Each row below holds a small network's activations on one input, seen along a few directions.
In each table, some parts of the input vary, and every possible input appears once, in random order.
A made-up example of a description, with smaller parts first: one of 2 separate values, together with either a single point or one of 9 places around a ring or (one of 5 places around a ring, together with one of 6 places along a line).
Shared parts are said once, and a part with two or three values counts as separate values.
In the rows, zero is written as 128.

Other details of the inputs shift rows strongly along two fixed directions, in all tables alike. That doesn't count.

Table:
x1: [167  82 124  68  72 110 101  91 137  89 147 170]
x2: [157 126 134 166  92 182 150 159  33 195 150 115]
x3: [137  50  77  86  87 112  75 100 125  81 142 182]
x4: [152 131 152 140 109 171 153 165  67 192 155 114]
x5: [126  80  59  85  97 120  96 128 157  64 114 182]
x6: [103 183 179 134 200 102 138 101 174 102 126 111]
x7: [ 86 160 178 131 224 125 124 124 138 100 123  69]
x8: [162 129 130 167  85 167 142 124 100 184 122 108]
x9: [154  98  93  71  82 105  78 130 140 113 134 229]
x10: [164 124 117 154  96 150 152 136  63 208 203  95]
x11: [156 108  93 171 103 179 172 145  48 177 151 111]
x12: [159  92 113  61  78  96  87  88 171  78 156 190]
x13: [102 159 186 125 188 122 127 100 155  72 113  95]
x14: [ 90 146 171 156 184 134 141 101 152  79 114  97]
x15: [168 130 111 158 112 175 171 149  34 185 151  96]
x16: [168  82  91  49  97 121 107 127 131  97 136 178]
x17: [102 171 166 155 170 106 140 139 166 116  87  95]
x18: [134 139 126 161 101 178 139 147  84 206 122 110]
x19: [134  73  80  62  89 103  57  90 161 100 119 170]
x20: [111  78  88  84  70 105  88 144 160  98 102 196]
x21: [159 128  89 150  96 173 157 134  73 202 127 100]
x22: [ 92 142 157 152 152 115 146 142 178 103  92 105]
x23: [145  69 109 102  90 122  89 107 157  57 108 194]
x24: [ 88 156 162 173 177 141 142 139 170  89 101  97]
x25: [118 186 181 157 199 121 151 131 161 124 117 111]
x26: [102 167 153 129 208 102 125 123 150 126 142 105]
x27: [ 66 161 137 128 202 112 154 151 184  94  85  92]
x28: [ 73 152 161 148 163 105 150 117 178  96 104  86]
x29: [133  94  89  81  68  95  80 139 139 118 104 198]
x30: [162 140 129 156  88 172 154 163  62 211 177 128]
x31: [146 143 121 166  94 147 148 158  65 213 142 136]
x32: [151 129 108 164 103 125 145 128  64 208 166 102]
x33: [145  88  57  61  80  83  90 125 149  95 104 189]
x34: [167 144 108 140 118 160 170 151  78 186 172 111]
x35: [107 186 144 123 222 118 152 139 156 123 117 115]
x36: [138 130 106 175  92 124 152 139  59 210 154  77]
x37: [105 182 137 128 207 112 149 139 150 129 104 110]
x38: [ 61 158 154 150 188 144 125 158 166  94  98 114]
x39: [108  62  77  74  83  77  80 113 169  81 121 169]
x40: [156  91  95  80  67  77  87  82 154  94 127 196]
x41: [167 102 122  81  89 112  96 119 169  90 141 191]
x42: [ 90 169 171 130 184 126 121  91 186  98  92  88]
x43: [149 138 120 180  71 128 164 120  70 195 146  89]
x44: [ 71 156 161 155 180 124 135 110 181  67 109  93]
x45: [168 140 130 178  94 135 155 135  89 190 139 124]
x46: [ 62 151 147 155 201 125 128 130 163  93 121  77]
x47: [ 78 147 165 150 191 153 130 149 141 102 102 120]
x48: [176 103 121 151  79 161 160 137  30 217 194  86]
x49: [108 165 195 135 204 131 129 126 165  73  93 101]
x50: [179  78 125  69  72 117  97 117 147  89 133 187]
Description of these inputs: one of 5 places around a ring, together with either a single point or one of 9 places around a ring.
The inputs of x17 and x36 match in every part but the place on the ring of 5. If x22 is changed in the same way as x17 into x36, which row does it become?
> x39
The inputs of x4 and x1 match in every part but the place on the ring of 5. If x47 is changed in the same way as x4 into x1, which row does it become?
> x14
Which other rows agree with x34 in the place on the ring of 5? List them by row number.
> x5, x11, x15, x16, x21, x27, x33, x35, x37
Start at x9 and move only the place on the ring of 5, one step at a time. The first step leads to x25. Which rows follow, in order?
> x6, x26, x35

Table:
x51: [124 170 141 180 163 174 185 158  69 185 128  69]
x52: [118 129 149  94 160 130 104 120 139 111 126 138]
x53: [ 99 128 122 112 151 131 116 134 149 100 118 149]
x54: [178  97  95 129  79 145 145 124  64 160 178 145]
x55: [121 141 148  98 152 100  96 109 158 119 119 143]
x56: [136 137 126 107 146  93 119 105 157 103 136 143]
x57: [140 166 149 188 150 174 182 158  78 183 124  78]
x58: [100 165 141 128 191 127 148 150 146 129 104  87]
x59: [114 139 137 129 125 127 129 138 155 119 118 142]
x60: [130 133 111 107 135 107 118 123 153 119 100 147]
x61: [123 140 137 107 142 121 132 134 164 104  96 141]
x62: [112 134 135 127 146 134 114 137 159  99 114 147]
x63: [100 130 117 108 149 112 109 139 165 103 120 138]
x64: [171 124 142 158  93 168 141 135  64 193 160 115]
x65: [193  75  67 100  40 119 119 120  79 151 181 164]
x66: [109 122 124 124 128  94 106 121 154 108 111 145]
x67: [179  89 112  93  43 126 101 116 107 146 150 178]
x68: [110 111 112 110 128 114 110 113 151 100 118 114]
x69: [104 144 161 166 171 152 148 121 141 121 111  81]
x70: [105 131 127 125 141 106 114 101 161 103 105 119]
x71: [174  94 100 115  57 139 118 131  66 192 170 137]
x72: [110 167 172 206 145 153 184 153  95 179 131  65]
x73: [ 98 117 126 120 147 105 117 137 152 106 119 126]
x74: [171  85  62 126  28 122 110 125  92 168 152 186]
x75: [140 141 146 117 137 115 140 117 149 105 139 133]
x76: [113 114 135 125 130 121 109 131 150  89 113 149]
x77: [146 119 135 105 143 119 120 114 152  88 137 152]
x78: [104 107 122 116 134 117 107 131 136  91 118 147]
x79: [101 120 125 118 146 131 116 112 142  90 114 116]
x80: [117 170 163 204 138 164 184 133  94 176 131  45]
The inputs of x64 and x67 match in every part but one. If x62 is changed in the same way as x64 into x67, which row does it become?
> x59
Describe the family of inputs behind these rows.
> one of 5 places around a ring, together with either one of 2 separate values or one of 4 places along a line
Change only the choice among 2 separate values in x52. List by row number the other rows that result.
> x54
Change only the place on the line of 4 in x78. List by row number the other rows that result.
> x51, x53, x79
Start at x78 and move only the place on the ring of 5, one step at a time. The first step leads to x73. Which rows follow, in order?
> x66, x72, x76
